Each row below holds a small network's activations on one input, seen along a few directions.
In each table, some parts of the input vary, and every possible input appears once, in random order.
Descriptions start from the smaller parts, as in this example, which fits no table here: one of 3 separate values, together with either a single point or one of 11 places along a line or (one of 4 places along a line, together with one of 8 places around a ring).
Shared parts are said once, and a part with two or three values counts as separate values.
In the rows, 128 means zero.

Other details of the inputs vary at random and push rows far along two fixed directions, the same in every table; ignore that.

Table:
row 1: [168 111 128 121 108 126 105 147 153 140 105 126]
row 2: [ 97 131 150 138 167 125 159 109 113 150 151 128]
row 3: [102 142 138 132 115  82 121 119 135 106 129 133]
row 4: [138 132 124 144 131 164 134 128 115 141 176 125]
row 5: [153  92 128 121 108 127  99 139 135 117 107 126]
row 6: [157 130 133 170  99 161 109 131 119 161 176 124]
row 7: [134 145 121 149 132 117 112 124 130 136 134 131]
row 8: [ 99 129 130  98 160  92 129 110 118 109  92 128]
row 9: [107 154 133 142 166 124 152 111  86 181 191 124]
row 10: [176 109 120 153  89 153  92 135 124 131 151 127]
row 11: [153 134 119 131 130 140 122 141 115 161 169 127]
row 12: [150 131 111 115 106 134 107 138 144 108  92 135]
row 13: [160 133 110 133 113 127  95 145 152 113 110 136]
row 14: [156 106 131 148 118 137 105 139 128 151 159 123]
row 15: [138 114 115 121 121 150 130 132 132 111 120 132]
row 16: [101 131 141 135 117 119 136 129 144 106 147 134]
row 17: [ 81 151 126 114 168 113 159 108 131 123  99 129]
row 18: [116 155 137 149 133 140 150 110  97 180 173 110]
row 19: [170 112 111 110 106 135 107 151 135 130 114 134]
row 20: [172 121 127 138 113 112  86 141 142 129 119 136]
row 21: [145  95 126 108 114 133 108 142 148 113  93 127]
row 22: [131 156 122 106 100  97 137 161 108  75  35  96]
row 23: [ 94 129 130 113 138 134 136 112 130  95  83 134]
row 24: [169 118 127 174  98 153 102 143 136 159 166 125]
row 25: [ 88 125 129 111 151 122 140  97 105  85  96 135]
row 26: [ 86 149 134 113 135  89 135 117 142  86 113 139]
row 27: [ 88 133 140 114 118  76 136 109 131  93  97 129]
row 28: [133 146 112 120 137 131 123 123 120 116 133 131]
row 29: [132 122 116 125 128 126 102 134 153  76  83 149]
row 30: [163 125 110 129 103 120  87 128 123 109 113 133]
row 31: [105 127 123  89 148 111 135 119 120 109  83 135]
row 32: [ 80 162 134 111 197 100 153 105 125 112 119 144]
row 33: [124 148 133 148 138 144 161 108  87 192 196 103]
row 34: [189  86 128 145  77 157  95 154 120 160 154 120]
row 35: [ 78 131 152 132 130 123 176 116 132 140 155 118]
row 36: [105 133 136 116 168 117 129 119 139  92 104 150]
row 37: [167 103 128 127 113 140 110 151 157 124 115 139]
row 38: [116 126 135 137 121 139 126 113 115 119 120 128]
row 39: [190  92 121 135  91 160 105 164 151 157 150 120]
row 40: [ 85 145 134 115 172 111 163 101  85 152 145 126]
row 41: [164 110 114 107 116 125 107 148 150 125 106 127]
row 42: [ 76 160 120 113 183 112 168 105 130 117 109 137]
row 43: [172 123 120 136  82 152 106 145 138 156 127 114]
row 44: [134 103 117  98 126 129 114 138 138  83  79 148]
row 45: [106 124 130 124 152 122 124 115 107 110 127 144]
row 46: [151 107 125 140 102 134 101 136 141 113 103 131]
row 47: [133 130 126 123 143 105 109 125 124 132 128 129]
row 48: [114 138 147 145 109 127 170 129 130 185 185 104]
row 49: [143 125 119 130 109 144  96 137 141  90 103 143]
row 50: [156 135 117 138  99 121  83 130 129 112 108 135]
row 51: [ 88 152 140 125 137 111 176 119 133 141 159 121]
row 52: [126 131 134 146 154 153 150 132 119 177 199 118]
row 53: [127 119 128 137 125 146 136 132 142 138 122 125]
row 54: [ 73 145 145 125 192 104 149  95 118 106 119 147]
row 55: [111 129 148 141 158 145 168 122 126 178 167 120]
row 56: [152 108 121 101 115 119 106 142 147 122  89 122]
row 57: [134 124 121 137 130 147 136 135 146 130 128 133]
row 58: [101 133 123 113 142 135 137 117 134  89  90 143]
row 59: [120 133 119 106 132 129 138 117 121 121 105 123]
row 60: [132 101 127 114 121 142 126 136 127 127 112 130]
row 61: [142 130 126 117 143 121 133 135 146 135 119 136]
row 62: [131 146 129 139 156 139 148 132 116 187 199 112]
row 63: [ 75 166 150 141 148 139 207 137  69 140 138  80]
row 64: [ 96 116 148 129 107 104 138 117 133 102 124 127]
row 65: [126 121 123 121 142 139 124 132 120 115 134 142]
row 66: [138 139 129 151 125 131 133 126 120 170 155 114]
row 67: [104 124 144 145 106 105 123 123 137 107 144 133]
row 68: [141 105 133 126  82 127 120 147 162 101 120 131]
row 69: [102 158 118 113 149 116 121 113 127  89  95 143]
row 70: [147 144 117 140 130 160 159 131 113 186 193 112]
row 71: [122 111 122 115 121 143 131 122 128 108 102 126]
row 72: [181 115 137 150 103 131 109 145 131 180 157 115]
Each input here is: one of 2 separate values, together with either a single point or (one of 5 places around a ring, together with either a single point or one of 6 places around a ring).
Changing only the choice among 2 separate values turns row 50 into row 6. The same change can be made to row 62. Which row results?
> row 52
Changing only the choice among 2 separate values turns row 34 into row 40. The same change can be made to row 4. Which row results?
> row 28
Change only the choice among 2 separate values in row 20. List by row number the other rows that result.
> row 54
A walk changes only the place on the ring of 5. It starts at row 48 and steps to row 51. List the rest of the walk in order.
> row 26, row 3, row 27
A walk changes only the place on the ring of 5. It starts at row 24 and steps to row 46. List the rest of the walk in order.
> row 53, row 57, row 29

Table:
row 73: [123 127 134 122 118 126 149 138 133 136 115 112]
row 74: [114 123 103  79 182 120 115 114 129  65  46 160]
row 75: [ 42 160 138 103 192  89 173  88 126  95 108 143]
row 76: [149 138 139 166 124 141 134 134 113 201 214 114]
row 77: [228  86  96 119  88 156  45 161 161 120 100 149]
row 78: [192 108 114 141  65 132  71 151 146 119 117 127]
row 79: [123 161 141 164 142 146 168 124  98 221 237 105]
row 80: [138 135 145 178 121 156 141 130 122 192 222 118]
row 81: [168  96 103 102 141 125  57 133 157  74  62 165]
row 82: [ 90 144 128 115 144 114 155 113 106 110  93 116]
row 83: [123 134 145 161 126 160 177 130 106 206 228 100]
row 84: [151 109 130 131 106 113  96 137 158 110 111 140]
row 85: [123 127 131 132 108 137 138 138 127 122 114 116]
row 86: [ 50 162 136  97 183  95 177 101  99 103  86 123]
row 87: [118 135 132 137 121 130 125 124 135 117 138 134]
row 88: [129 138 128 123 124 120 133 134 116 129 125 117]
row 89: [ 31 154 141 105 193  97 177  81 115  95 121 146]
row 90: [134 122 129 123 114 121 133 140 141 121 117 121]
row 91: [191 103 121 147  73 128  67 147 147 119 120 132]
row 92: [129 145 143 172 119 167 172 136 108 203 224 100]
row 93: [ 43 165 132 105 190  96 178  87  97  89  97 129]
row 94: [184  89 126 127  56 144  95 163 148 121 105 114]
row 95: [148 100 132 132  98 121  91 135 151 106 119 144]
row 96: [151 112 107  90 145 138 104 134 133  95  55 146]
Changing only one part turns row 73 into row 84. The same change can be made to row 86. Which row results?
> row 76
What is each input in this table made of?
> one of 4 places along a line, together with either a single point or one of 5 places around a ring
List by row number the other rows that have the place on the line of 4 in common with row 92.
> row 74, row 83, row 88, row 90, row 93
A walk changes only the place on the ring of 5. It starts at row 78 and steps to row 87. List the rest of the walk in order.
> row 89, row 75, row 79
